Look-ups in named tables: a row name and a column name give one cell, copied from the table.

Table Razem
	Zafugan	Logek	Fipot	Bopunu
Nol	-14.20	-27.33	-23.23	-49.06
Gegud	-14.20	-27.33	-23.23	-49.06
Nar	-14.20	-27.33	-23.23	-64.36
Bitof	-14.20	-27.33	-23.23	-49.06
Dudubun	-14.20	-27.33	-23.23	-8.54
Dol	-14.20	-27.33	-23.23	-32.13
Koni	-14.20	-27.33	-23.23	-49.06
Mesi	-13.46	-27.33	-26.91	-49.06
Til	-14.20	-27.33	-82.30	-49.06
Pegol	-14.20	-27.33	-23.23	-49.06
Gefofal	81.41	22.62	-23.23	-49.06
Lomegib	-14.20	-27.33	-23.23	-49.06
Zun	-90.26	-34.84	-23.23	-65.94
Zan	-50.33	-27.33	-23.23	26.25

What is the Zafugan of Gegud in Razem? -14.20
What is the Logek of Zun in Razem? -34.84
What is the Bopunu of Gefofal in Razem? -49.06
What is the Bopunu of Dol in Razem? -32.13
What is the Fipot of Gegud in Razem? -23.23
What is the Fipot of Pegol in Razem? -23.23
What is the Logek of Koni in Razem? -27.33
What is the Logek of Dol in Razem? -27.33
What is the Zafugan of Bitof in Razem? -14.20
What is the Zafugan of Zan in Razem? -50.33

Gat =
|  | Volozi | Bab | Suku | Dak | Selilut | Tirav | Siv | Segip | Roluz |
|---|---|---|---|---|---|---|---|---|---|
| Fuzi | 15.62 | -40.41 | 28.72 | -16.64 | -25.77 | 33.80 | 23.81 | -17.00 | -41.07 |
| Fel | 3.07 | -33.70 | 31.22 | -8.02 | -42.05 | 28.89 | 12.67 | -33.62 | -45.49 |
| Lupevi | 68.61 | -87.24 | 2.63 | -72.59 | 40.97 | 48.34 | 68.84 | 51.83 | -42.58 |
| Muv | -18.08 | -9.03 | -25.61 | -15.51 | -7.14 | -24.65 | -20.61 | -9.25 | -7.18 |
| Zev | 62.45 | -86.40 | -0.36 | -72.64 | 37.54 | 42.75 | 62.81 | 47.81 | -40.61 |
| Telaran | 30.77 | -54.10 | -44.70 | -66.40 | 51.50 | -8.19 | 22.31 | 52.04 | -7.91 |
| Sena | -55.89 | 57.42 | -17.36 | 42.26 | -28.90 | -47.34 | -58.20 | -37.96 | 26.96 |
| Dafop | -9.53 | -15.57 | -14.07 | -16.11 | -8.38 | -11.83 | -9.92 | -8.26 | -11.91 |
| Kiv | -8.71 | -20.49 | -16.42 | -20.48 | -9.77 | -11.75 | -9.37 | -9.21 | -18.40 |
| Sib | 58.84 | -71.80 | -23.78 | -73.31 | 59.30 | 22.87 | 53.03 | 64.77 | -21.37 |
| Limus | -9.85 | -22.69 | 30.49 | 1.97 | -53.48 | 20.79 | 0.11 | -46.37 | -44.19 |

What is the Segip of Telaran in Gat? 52.04
What is the Suku of Sib in Gat? -23.78
What is the Bab of Dafop in Gat? -15.57
What is the Segip of Lupevi in Gat? 51.83
What is the Suku of Limus in Gat? 30.49
What is the Dak of Kiv in Gat? -20.48
What is the Bab of Muv in Gat? -9.03
What is the Volozi of Fuzi in Gat? 15.62
What is the Volozi of Limus in Gat? -9.85
What is the Roluz of Sena in Gat? 26.96
Which row has the largest Suku? Fel

